A small network was shown many inputs. Here are its activations along a few directions, one row for each input.
Each table varies a few parts of the input and shows all the possible inputs, shuffled.
A made-up example of a description, with smaller parts first: one of 6 places along a line, together with either a single point or one of 9 places around a ring or (one of 2 separate values, together with one of 5 places around a ring).
Shared parts are said once, and a part with two or three values counts as separate values.

Other details of the inputs vary at random and push rows far along two fixed directions, the same in every table; ignore that.
To show where, the next rows are all for the same input, with only those details redrawn:
[-16 -14   4 -18   4 -17 -24  17   0  -1  -9  -5 -27  14  -4  -8]
[-35  19  50 -28 -13  25 -22 -96  15 -46  38  -3  17  39  12  86]
[ 12  16 -26  29  -7 -20 -22  51   2  -8 -10   9  -9 -22  -4 -41]
[-40 -28  29 -51   5  -9 -22 -17   1  -2  -2  -9 -40  36  -3  23]
[-44 -58  17 -67  15 -27 -25  21  -5  24 -25 -20 -62  43 -10  -6]
[-49 -44  33 -66  12 -13 -24 -15   1   5  -9 -15 -50  45  -5  23]
[ 17  32 -28  43 -18  -8 -23  37   6 -17   1  13  11 -24   0 -31]
[-22 -37  -8 -31  10 -30 -27  49  -6  21 -26 -11 -49  17 -11 -37]

A family of inputs:
row 1: [ 37   8 -23  47  -9 -13 -16  48   3  17  -3  10  -7 -31 -18 -28]
row 2: [ 15  39 -23  46 -27   2 -19  21  12 -26  11  17  22 -23   1 -15]
row 3: [ 16  74 -32  47   0  36  37  12   2 -35  44 -11  54 -36  17  -3]
row 4: [ -9  52   4  42 -15  34   7 -60  40 -44  53   1  29  13  14  53]
row 5: [ 15   2  14  19 -21  13  25 -33 -17 -17  11  -7  26  -7   3  34]
row 6: [ -6  85  14  15 -22  53  13 -62  -3 -64  48  -8  89 -25  30  71]
row 7: [-50   4  51 -62   5  15  10 -77   2 -13  24  -3  28  24  26  51]
row 8: [ 30   9 -12  48 -36  -4  -5  30   1 -28  -3   9   8 -16  21 -37]
row 9: [ 25  11 -18  26   4 -10  16  45  -5  32  -2  17  25 -50   0 -45]
row 10: [-37 -28 -21 -25  46 -43  12  35  14  42 -18   4 -37  39 -20 -50]
row 11: [-51 -54  21 -53  21  -3  37 -21 -15   4  -5 -42 -48  55   4   9]
row 12: [ 47  28 -22  30   2  18  14  -1   2  16  -4  29  45 -57   0 -15]
row 13: [ -7 -51  50 -22 -16   7  -4 -45   1  11  -1 -19 -28  37  10  42]
row 14: [ 40  57 -16 100 -38  30  22 -20  29 -56  43  10  41 -15  31  -3]
row 15: [ 17 -12 -29  21  21 -45  -2  67  -1  51 -29  30  -7 -14 -34 -62]
row 16: [ -4 -61  24 -60  18   3 -27 -35  -2  40 -25 -13 -52  35 -24  36]
row 17: [-55  10  46 -47  10  -4  -4 -84  17 -18  15  21  20  50  -2  64]
row 18: [ 40 -16 -38  13  32 -36  -4  54   2  51 -50  36 -12 -23 -41 -57]
row 19: [-47   7  28 -40  26  13  30 -60  16   2  31 -17  11  30  26  30]
row 20: [ 20  30 -22  43 -26  -1  19  17 -20 -40  -2   1  37 -29  13 -21]
row 21: [  6  23  12  -5   0  35  14 -14 -19  -2  27 -11  34 -23   4  41]
row 22: [  4 -74 -21 -75  45 -10   4  77 -41  73 -59 -30 -59 -12 -22 -36]
row 23: [ 76 -16 -23  50 -21   5  -7  28  -6  13 -27  13 -10 -29  -2 -37]
row 24: [ 54 -13 -34  31  -9   2  19  29 -28  13 -36   4  -1 -39 -12 -28]
What do these inputs look like to the network?
Answer: one of 4 places along a line, together with one of 6 places around a ring
Change only the place on the ring of 6 in row 19. List by row number the other rows that result.
Answer: row 3, row 4, row 10, row 11, row 14
Change only the place on the line of 4 in row 6. List by row number the other rows that result.
Answer: row 3, row 21, row 22
Change only the place on the line of 4 in row 9. List by row number the other rows that result.
Answer: row 7, row 12, row 19

A family of inputs:
row 25: [ 24  -1 -23  16  17   4  23  23  -4  32  -9   7  10 -19 -14 -21]
row 26: [-10 -20 -29  -9  25 -33  24  77 -11  42 -24  -4 -16  -7  -6 -74]
row 27: [-14  25 -16  14 -14   5 -14  28  -2 -25  14 -11  -1  -5   9 -18]
row 28: [-13  -3 -27 -13  25 -30  13  56 -11  28 -18   8   2 -21 -10 -59]
row 29: [  0  30 -11  -1   8   0   5  24  -7  -4   0   4  32 -26   5 -16]
row 30: [-15  18 -20   0  10 -17 -20  55   7  -4   2  -1  -9  -6  -3 -40]
row 31: [  2  31  -9  10 -14  18   9   1 -18 -23  12  -9  37 -23  16   1]
row 32: [ 33  43  -7  20   1  31   6 -22  -2  -8  10  15  52 -38  -3  34]
row 33: [ 46  32  18  54 -42  37  -1 -54   7 -36  30  10  44 -26  16  48]
row 34: [-37 -64  64 -75  19   3  -7 -76  10  35  -4 -12 -39  63  -4  62]
row 35: [ 13 -24 -21  26  -6 -27  -7  39   8   2 -28   2 -37  10  -6 -46]
row 36: [-60 -50  53 -80  21 -24 -24 -68  10  11  -9  -1 -48  74 -16  54]
row 37: [-88 -28  49 -91  31 -13 -11 -63  16   0  20 -18 -34  69  -1  49]
row 38: [-26 -33 -40  -8  30 -54  -1 109   3  45 -26 -12 -59  11 -11 -98]
row 39: [-41 -15  18 -22   0   0   0   1   0 -17  17 -27 -30  28  15   7]
row 40: [-28 -75  61 -76  13   8  -2 -76   4  20  -9 -22 -50  61   5  57]
row 41: [ 35   4 -20  22   6  19  29   0  -8   5  -3  -1  12 -20  -1  -8]
row 42: [  3  15  -4  15  -9   8  24  15 -18 -16  11 -12  21 -19  18 -11]
row 43: [ -1 -15 -26  -3  13 -16  29  55 -14  15 -18 -10 -13  -9   9 -59]
row 44: [ 28  13  -7  25  -5  -3 -12  -5   8  14  -3  32  16 -26 -11  -6]
row 45: [ 41  38   3  42 -19  43  25 -44  -9 -29  29  -3  50 -32   9  45]
row 46: [ 17   2   0  38 -29  -4 -10   6   4 -26  -2   3  -7   0   0  -2]
row 47: [-48 -51  48 -98  42   9  11 -75  -7  34  -7 -10 -21  43 -16  69]
row 48: [ 18  26  -3  38 -39  11 -25 -17   5 -39   6  11  16  -3   1  20]
row 49: [-19 -31 -36  -3  17 -38   6  91   0  20 -24 -18 -59   8   3 -86]
row 50: [ 16  20  -7  23 -12 -11 -32  12  10 -16  -7  23   5  -3 -10  -3]
row 51: [ 38  53  -3  37 -24  51  11 -55  -9 -33  27   1  64 -37   8  58]
row 52: [ 40  39   8  32 -23  25 -20 -32  12 -15  14  29  44 -31   4  37]
row 53: [ 44  49  13  49 -49  47 -16 -67   7 -42  31  16  59 -30  16  63]
row 54: [  5 -26 -25  20   8 -44 -13  60   8  29 -32   9 -40  13 -19 -60]
What do these inputs look like to the network?
Answer: one of 5 places around a ring, together with one of 6 places around a ring
The inputs of row 41 and row 51 match in every part but the place on the ring of 6. If row 40 is changed in the same way as row 41 into row 51, which row does it become?
Answer: row 53
A walk changes only the place on the ring of 5. It starts at row 50 and steps to row 30. List the rest of the walk in order.
Answer: row 29, row 32, row 52
A walk changes only the place on the ring of 6. It starts at row 50 and steps to row 36. List the rest of the walk in order.
Answer: row 54, row 35, row 46, row 48
Change only the place on the ring of 6 in row 39. List by row number the other rows that result.
Answer: row 27, row 30, row 37, row 38, row 49
